A small network was shown many inputs. Here are its activations along a few directions, one row for each input.
In each table, some parts of the input vary, and every possible input appears once, in random order.
Descriptions start from the smaller parts, as in this example, which fits no table here: values(3) and (point or ring(11) or (ring(5) and line(6))).
Shared parts are said once, and a part with two or three values counts as separate values.

A family of inputs:
R1: [20.7 -9.2 -10.9 0.8 -1.3 7.2 -11.0 10.7 15.0 22.5 -7.4]
R2: [21.7 -0.3 5.5 -3.5 8.0 20.0 11.0 -8.4 -8.5 5.0 -10.3]
R3: [17.7 6.7 -5.0 -26.8 7.4 13.0 7.6 -3.5 -12.5 -2.1 1.3]
R4: [17.8 -1.6 1.3 -4.2 1.5 19.1 8.3 -1.4 -2.5 15.9 -12.2]
R5: [-78.9 10.5 7.5 43.3 10.7 -35.7 -3.1 -15.5 -14.9 -35.9 18.2]
R6: [19.2 -3.6 10.2 -17.8 -2.4 11.2 15.9 -3.3 -6.7 -1.1 -4.4]
R7: [-64.9 11.3 12.8 63.2 13.6 -31.2 3.3 -5.9 -7.2 -35.7 4.0]
R8: [18.3 -7.5 0.0 -15.1 -5.9 -6.8 -10.2 11.1 19.3 16.2 -4.8]
R9: [14.5 5.1 -7.1 -22.6 5.9 12.3 0.5 1.6 -5.2 0.7 7.4]
R10: [18.9 -7.5 4.3 -15.0 -9.4 12.1 9.5 -1.6 -0.4 0.1 -1.8]
R11: [-64.6 5.7 18.3 48.5 3.8 -44.1 6.4 -4.4 -7.8 -40.5 13.2]
R12: [19.8 -9.0 -3.2 -15.7 -16.2 1.1 -4.2 4.4 8.7 9.8 -7.0]
R13: [7.5 3.8 -10.8 -21.4 -3.1 7.4 -8.4 0.9 7.3 14.6 2.9]
R14: [23.8 -2.2 -6.8 2.2 -5.2 10.0 -9.0 0.1 7.4 16.5 -5.1]
R15: [8.6 -2.1 -15.9 -16.1 -7.3 4.4 -16.6 15.2 7.8 14.0 6.0]
- What do these inputs look like to the network? => values(3) and (point or line(4))
- Changing only the values(3) part turns R15 into R1. The same change can be made to R13. Which row results? => R14
- Change only the values(3) part in R11. List by row number the other rows that result. => R5, R7

A family of inputs:
R16: [36.6 -9.6 30.2 -26.6 17.0 38.4 19.2 -10.1 13.7 56.3 -43.4]
R17: [-80.9 5.4 16.5 17.6 7.6 -6.1 -29.1 -20.7 -44.9 -53.1 42.3]
R18: [63.8 -10.5 1.2 1.8 -8.2 13.5 -25.9 21.3 31.4 57.3 2.1]
R19: [30.1 -26.9 -55.0 -40.7 -48.3 16.1 -23.4 23.4 29.9 13.0 4.1]
R20: [30.8 -12.1 -44.2 -60.8 -29.8 32.1 7.7 -6.7 -6.2 -11.1 6.0]
R21: [35.4 -19.4 10.6 -19.7 -2.7 12.5 -34.8 8.0 39.3 65.7 -36.0]
R22: [-69.5 40.0 -16.8 42.2 53.2 -11.5 45.3 -36.2 -32.6 -35.1 -2.4]
R23: [-62.5 -9.7 43.3 78.0 18.3 10.2 4.2 -18.6 -30.0 -31.0 -9.5]
R24: [62.5 -1.4 -14.0 0.7 -30.4 16.2 -22.3 36.3 17.3 39.4 -26.6]
R25: [59.5 -12.2 -15.9 -3.9 -22.1 52.5 25.3 -12.0 18.3 1.3 -37.3]
R26: [64.4 3.9 5.6 -0.9 -10.2 37.4 24.7 17.2 -8.0 28.6 -35.9]
R27: [-91.5 48.1 -31.0 18.0 31.6 -25.9 12.3 -16.2 -17.2 -35.4 29.0]
R28: [-83.5 -17.2 3.1 44.4 -4.5 -27.1 -55.3 13.3 -16.3 -29.4 34.0]
R29: [-59.1 35.1 -6.5 82.2 37.8 -15.9 33.9 -21.0 -6.4 -7.0 -15.3]
R30: [-30.0 9.4 49.0 18.0 17.1 -52.9 44.4 -28.4 -16.2 -77.5 3.9]
R31: [59.3 3.7 14.5 -42.7 18.8 38.1 33.2 -13.2 -19.8 23.2 16.7]
R32: [-44.7 -10.4 16.2 24.3 -19.0 -95.6 -20.1 13.6 18.0 -43.3 23.4]
R33: [64.1 -6.2 19.9 -3.6 10.6 36.9 24.2 -4.8 2.6 47.5 -12.4]
R34: [-72.4 31.3 -21.9 88.2 13.5 -39.6 -2.9 2.9 19.2 13.9 -8.1]
R35: [47.7 -6.1 -35.8 -35.1 -30.7 2.5 -39.9 45.4 9.9 26.0 8.8]
R36: [37.8 0.7 -7.6 -66.1 0.6 19.0 5.3 0.7 -15.1 32.7 38.5]
R37: [-78.5 36.1 -42.9 45.7 13.4 -49.4 -22.9 0.6 7.7 -2.4 26.2]
R38: [-35.3 -11.7 37.0 63.7 -18.7 -85.3 0.3 14.6 26.1 -29.0 -7.9]
R39: [44.7 8.4 -26.7 -63.1 -15.9 20.1 -0.4 23.8 -24.2 -0.5 12.6]
R40: [46.6 -23.6 -34.9 2.1 -46.2 27.9 -10.7 14.9 44.1 24.7 -29.7]
R41: [20.8 -15.4 -11.4 -63.3 -2.1 5.7 -48.9 21.9 39.5 47.6 3.4]
R42: [46.4 -5.2 -16.1 -37.9 -10.7 3.3 -33.7 27.6 23.3 48.1 30.4]
R43: [64.6 12.6 -5.3 -43.5 4.6 42.4 22.2 -2.9 -30.5 -9.5 -17.5]
R44: [-66.1 -27.2 18.3 87.0 -1.9 -18.6 -42.8 12.8 -0.9 -18.5 3.6]
R45: [-48.6 14.7 29.4 -6.1 -4.8 -72.1 10.8 -12.5 -13.6 -71.7 33.0]
R46: [17.0 -0.6 -0.7 -91.3 18.0 24.7 -10.4 -5.0 -1.7 18.9 1.7]
R47: [-67.1 -11.6 32.7 43.7 28.9 9.4 8.6 -31.3 -52.3 -54.0 8.6]
R48: [-29.6 -1.7 59.2 56.3 -0.6 -58.5 48.2 -11.9 0.1 -39.1 -15.9]
R49: [52.2 -11.7 -22.9 -40.8 -14.0 52.4 35.4 -25.3 -8.2 -17.3 -14.0]
R50: [35.3 1.0 22.8 -67.7 29.9 47.3 18.1 -21.5 3.6 20.6 -16.4]
- What do these inputs look like to the network? => ring(5) and (values(3) or line(4))
- Changing only the ring(5) part turns R41 into R50. The same change can be made to R42. Which row results? => R31
- A walk changes only the ring(5) part. It starts at R29 and steps to R22. List the rest of the walk in order. => R27, R37, R34

A family of inputs:
R51: [28.8 -13.8 -12.4 -70.2 8.6 12.7 -23.6 4.8 -14.4 15.0 28.9]
R52: [65.9 -5.3 23.0 -9.3 -14.2 -1.5 44.5 1.3 -13.5 -9.8 -22.5]
R53: [-33.6 -13.2 10.5 0.4 14.2 6.8 15.6 -17.8 -14.6 -29.4 -12.1]
R54: [-10.8 35.3 0.6 4.1 0.2 -14.9 26.6 -16.4 -32.5 -27.3 6.6]
R55: [23.4 -4.7 -50.0 -43.2 -52.7 9.2 -20.2 24.3 15.3 14.6 31.6]
R56: [-13.8 13.4 -36.6 21.2 -8.2 -44.3 1.1 12.7 21.8 -9.5 9.0]
R57: [-35.9 5.2 9.8 -10.4 10.0 -10.7 27.1 -26.5 -5.1 -19.2 -5.6]
R58: [-29.9 9.1 19.5 9.1 12.9 -12.7 12.7 -8.8 -4.8 0.2 19.9]
R59: [18.5 -1.4 1.3 -62.6 -2.0 23.4 -38.7 29.5 2.4 29.5 31.0]
R60: [-32.1 -15.9 7.7 30.1 -10.9 1.4 -30.4 6.8 14.8 -18.3 4.4]
R61: [-21.6 -6.4 -29.2 39.5 -23.2 -16.6 -12.4 12.4 6.3 -22.5 3.6]
R62: [43.3 -27.4 27.4 -2.5 -29.0 -8.6 -4.0 22.7 33.5 19.7 -30.6]
R63: [13.3 -8.5 -24.6 -83.5 -2.0 10.5 -5.4 -9.9 -22.3 6.1 -5.7]
R64: [-22.6 13.6 -29.1 27.9 -25.6 -35.8 -1.5 9.8 10.6 -9.7 5.9]
R65: [-24.9 4.4 29.6 22.6 10.0 -4.5 -30.6 -2.7 -0.2 -4.6 13.9]
R66: [50.8 -20.0 47.2 -2.0 -6.7 -4.2 -3.3 23.4 12.4 27.6 -17.7]
R67: [-18.1 19.5 21.0 5.8 31.6 -30.0 -17.1 4.3 18.1 4.0 15.8]
R68: [-34.7 10.8 3.4 -14.6 14.8 -25.1 36.5 -21.3 -5.2 -7.8 -6.6]
R69: [-1.2 35.0 -5.1 -3.0 21.2 -23.2 29.0 -10.5 -13.7 -36.3 7.4]
R70: [46.2 -23.0 34.6 -23.5 -13.9 6.3 35.1 -23.3 12.5 -2.1 -36.5]
R71: [-22.0 10.7 14.1 1.6 28.5 -32.1 18.3 0.1 -1.7 2.8 16.2]
R72: [16.3 3.0 -10.9 13.1 23.2 41.8 11.7 -18.1 -7.3 55.4 -10.7]
R73: [-19.7 -6.7 30.2 29.6 6.7 -0.5 -40.3 -6.5 -11.3 -6.6 12.1]
R74: [56.7 -32.0 42.9 -9.3 0.0 3.5 25.5 1.3 18.2 9.5 -3.2]
R75: [30.7 36.2 -21.6 7.2 10.0 50.8 29.6 -9.1 -26.2 14.9 -27.5]
R76: [-38.7 -12.7 5.9 24.4 -14.6 -8.2 -17.9 9.7 13.0 -4.0 6.7]
R77: [-18.3 -16.1 -28.0 42.0 -19.5 -2.4 -18.4 14.3 6.8 -33.2 6.6]
R78: [-11.2 15.9 2.0 12.2 1.6 -0.4 19.0 -13.1 -35.1 -42.9 2.4]
R79: [15.7 4.3 -19.9 -4.7 23.8 53.6 22.3 -41.5 4.3 26.6 -31.2]
R80: [22.1 15.7 0.2 18.0 33.5 47.1 -20.9 -3.3 19.8 47.9 -9.1]
R81: [10.4 1.6 -25.8 19.1 3.7 36.8 -10.9 -0.2 27.7 51.7 -21.3]
R82: [-39.8 -17.9 14.4 5.4 1.3 14.4 15.7 -22.2 -21.6 -30.4 -10.3]
R83: [-10.9 -0.5 1.6 19.7 3.2 15.1 16.4 -6.2 -40.8 -47.9 7.1]
R84: [14.1 -8.4 -25.2 -61.2 -16.3 -0.1 -45.6 29.3 12.5 19.7 8.3]
R85: [19.9 12.9 -56.9 31.3 -11.8 24.9 -5.9 12.7 9.9 37.9 -33.4]
R86: [-23.1 -20.8 20.8 22.0 10.2 3.4 -3.5 -7.6 -23.3 -16.2 14.5]
R87: [56.0 -20.5 -8.8 12.3 -36.4 -22.6 4.9 31.6 22.2 4.9 -37.1]
R88: [-33.3 3.5 0.4 12.5 -3.6 -25.8 -14.8 8.3 22.1 0.3 6.3]
R89: [-22.3 -9.4 16.9 17.9 11.9 -8.4 -3.1 -12.2 -23.4 -7.1 13.4]
R90: [39.9 7.7 -21.4 -70.1 -13.9 32.0 10.2 7.0 -23.4 -10.9 35.9]
R91: [-23.5 19.2 24.8 13.3 16.6 -22.0 -24.2 -4.6 6.2 5.0 13.0]
R92: [-29.7 7.7 -4.5 8.0 7.0 -39.1 -9.2 15.3 30.1 2.5 0.9]
- Changing only one part turns R53 into R76. The same change can be made to R68. Which row results? => R92
- Changing only one part turns R66 into R52. The same change can be made to R80. Which row results? => R75
- What do these inputs look like to the network? => line(6) and (values(3) or line(4))
- Change only the values(3) part in R70. List by row number the other rows that result. => R63, R79

A family of inputs:
R93: [50.2 -15.1 -79.6 -41.8 -30.3 28.9 -58.9 50.8 26.7 59.1 11.9]
R94: [-52.2 24.5 33.3 40.3 30.0 -33.7 46.9 -33.2 -16.8 -75.7 -8.1]
R95: [61.0 -45.5 -6.5 -88.0 -52.8 -32.2 -37.8 38.4 52.1 51.0 9.5]
R96: [68.8 14.0 11.6 -42.9 -1.9 43.6 70.3 -9.9 -34.9 -5.3 -19.9]
R97: [-54.8 -23.4 16.4 10.7 -33.6 -96.3 -56.8 38.9 50.1 -25.1 33.6]
R98: [64.5 -8.1 -17.5 0.5 9.2 55.6 -13.9 12.1 12.5 70.4 -31.1]
R99: [-87.1 32.8 11.8 -7.8 46.0 -13.1 33.5 -65.3 -69.1 -81.9 44.7]
R100: [-63.6 13.3 2.7 88.1 28.5 -9.8 -25.0 -8.1 29.3 15.7 -22.8]
R101: [29.4 11.4 2.7 -97.3 33.5 67.7 44.6 -36.5 -79.1 -23.7 17.3]
R102: [-73.2 12.3 -53.4 47.9 -22.6 -29.2 -80.6 37.0 32.3 0.4 33.1]
R103: [88.6 -10.1 31.3 -1.0 -7.5 43.8 49.9 1.4 -6.9 41.7 -47.0]
R104: [-31.6 -6.3 47.3 91.3 1.7 -25.4 27.6 -25.5 3.8 -26.6 -21.1]
- Changing only one part turns R104 into R102. The same change can be made to R103. Which row results? => R93
- What do these inputs look like to the network? => values(2) and line(6)
- Change only the values(2) part in R95. List by row number the other rows that result. => R97
